A small network was shown many inputs. Here are its activations along a few directions, one row for each input.
Each table varies a few parts of the input and shows all the possible inputs, shuffled.
Descriptions start from the smaller parts, as in this example, which fits no table here: one of 2 separate values, together with either a single point or one of 9 places around a ring or (one of 5 places around a ring, together with one of 6 places along a line).
Shared parts are said once, and a part with two or three values counts as separate values.
(in the rows, 128 means zero)

A family of inputs:
r1: [ 73 151 176 126 101 223 151 201 122 105 101 118 113  82 132 150]
r2: [ 86 139 148 111 126 161 161  86 160  76  97  76 135  90  94 183]
r3: [ 74 122 135 132 118 157 147  83 161  89  88  58 123  95  85 187]
r4: [153 108 107  65 169  73 120  55 170  81 107  70 153 119  88 152]
r5: [104 140 155 179  82 176 136 213  83 177 140 185 102 136 183 109]
r6: [189 112  97  94 169  63 112  62 127 145 173 126 156 147 108  79]
r7: [145  91  92  84 164  63 103  51 172  93  98  52 145 125  80 154]
r8: [174 137  99 174 126  78 104 157 101 173 159 217 117 190 175  90]
r9: [182 151 114 153 134  88 119 154 106 156 161 225 128 180 179  95]
r10: [ 57 135 163 147  90 223 136 207 120 119  95 104  99  87 124 151]
r11: [183  95  81 114 163  51  96  61 126 162 172 111 148 155 101  75]
r12: [117 155 169 156  93 180 150 206  87 159 144 194 115 129 187 111]
- What do these inputs look like to the network? => one of 2 separate values, together with one of 6 places around a ring
- The inputs of r1 and r10 match in every part but the choice among 2 separate values. If r6 is changed in the same way as r1 into r10, which row does it become? => r11

A family of inputs:
r13: [171 111  92 150 136  70  89 142 109 173 151 166 122 173 148  85]
r14: [ 70 136 154 168  84 199 128 220 112 134  94 137  92 114 151 151]
r15: [117  85 120  70 153 130 121  59 143 122 136  16 149  81  54 109]
r16: [ 99 174 180 135  99 193 163 208 120 100 101 181 117 113 178 164]
r17: [169 104 115 127 137 110 104 131  85 199 193 140 137 141 132  39]
r18: [ 70 133 175 144  90 239 143 207  89 160 143 111 110  79 126  98]
r19: [150 133 120  67 169  89 137  59 178  57  97  92 155 116  97 171]
r20: [126 121 107 113 150  86 139  27 176  79 103  76 144 125  84 181]
r21: [173 137 100 161 134  68 122 103 115 159 162 196 132 182 159 105]
r22: [196 147 113 119 151  70 120 131 118 138 159 208 141 174 169  98]
r23: [ 73 164 165 183  81 194 166 178 119 122 105 169 103 121 165 174]
r24: [121  92  96 100 151  89 103  71 171  93  91  43 134 116  74 161]
- What do these inputs look like to the network? => one of 3 separate values, together with one of 4 places along a line
- The inputs of r23 and r14 match in every part but the place on the line of 4. If r20 is changed in the same way as r23 into r14, which row does it become? => r24

A family of inputs:
r25: [202 119  91 104 178  44 106  49 155 112 148 128 159 157 117 115]
r26: [123 153 158 124 107 129 168 136 127 114 112 179 129 138 183 171]
r27: [177 105  73 122 163  25  98  47 148 128 129 124 143 174 111 125]
r28: [132  96 121 148 114 130  89 187  97 181 140 129 108 140 143  89]
r29: [ 99  91 118 145 117 158 120 104 109 172 152  75 115 109  90 100]
r30: [144 167 135 169 127 142 134 165 111 140 156 197 130 147 156 103]
r31: [193 116  84  77 174  25 119  51 150 118 149 134 153 161 111 116]
r32: [123 109 140 126 131 174 127 103 111 160 159  80 135  95  90  86]
r33: [128 166 126 142 114 137 143 172 102 144 161 207 123 153 160 103]
r34: [100 149 138  95 130 156 149 136 158  66  83 128 113 117 118 187]
r35: [116 143 140 169 100 119 150 132 131 126 100 164 116 150 176 178]
r36: [105 105 137 100 122 166 138 106 104 164 164  79 123  95  91  82]
r37: [121 150 116 186 103 125 125 167 110 151 147 191 109 166 153 116]
r38: [108 124 147 113 134 153 129 119 145 100 113  62 151  87  96 142]
r39: [154 113 140 131 134 147  98 184  99 169 145 135 128 121 146  72]
r40: [141 108 131 104 120 141 107 192  88 174 149 139 119 125 149  70]
r41: [118 153 144 123 139 159 135 130 159  65  84 125 121 110 117 183]
r42: [ 95 139 120 140 120 143 131 132 164  83  72 121 103 125 115 192]
r43: [140 155 163 152 119 134 157 131 131 108 111 172 136 130 175 165]
r44: [ 87 119 143  85 124 146 143 124 142 100 114  60 143  90  96 141]
r45: [ 83 107 123 132 118 136 124 120 146 114 101  58 132  99  95 152]
- What do these inputs look like to the network? => one of 3 separate values, together with either a single point or one of 6 places around a ring
- The inputs of r37 and r33 match in every part but the choice among 3 separate values. If r29 is changed in the same way as r37 into r33, which row does it become? => r36
- Which other rows does r41 become when the choice among 3 separate values takes its other values? List them by row number. => r34, r42
- Which other rows does r43 become when the place on the ring of 6 takes its other values? List them by row number. => r30, r32, r38, r39, r41

A family of inputs:
r46: [137 106 117 145 130 120 109 108 116 159 151 106 133 132 115  99]
r47: [145 111 128 119 141 131 113 124 111 156 152 105 141 115 113  80]
r48: [133 144 138 170 111 138 133 157 115 143 129 182 111 149 166 136]
r49: [161 136  90 120 166  70 104  91 168  82 109 130 139 152 105 150]
r50: [160 102 112  87 150  58 119  76 153 109 103 101 145 140 131 153]
r51: [139 130 121 120 125 125 118 170 103 157 151 162 122 142 144  88]
r52: [107 105 120 130 124 136 120 114 135 133 125  79 123 112  99 132]
r53: [157 136 113 104 154  86 150  39 144 115 157 129 153 138 107 126]
r54: [108 151 162 129 111 164 150 169 124 110 121 145 132 114 153 146]
r55: [131 124 111 148 115 112 117 152 107 161 148 163 113 157 146 105]
r56: [100 134 147 107 124 172 139 139 137  99 107 106 120 102 112 151]
r57: [ 87 131 132 138 115 158 140 122 139 112  98 106 113 113 112 161]
r58: [ 95 149 147 161 100 150 151 152 126 123 110 145 124 125 152 157]
r59: [117 111 133 100 134 147 122 131 132 126 128  79 131  98  98 116]
r60: [142 151 148 142 121 153 135 174 112 136 131 183 120 134 167 121]
- What do these inputs look like to the network? => either one of 3 separate values or (one of 2 separate values, together with one of 6 places around a ring)
- Which other rows does r54 become when the choice among 2 separate values takes its other values? List them by row number. => r58
- List by row number the other inputs of the same sort as r49. => r50, r53
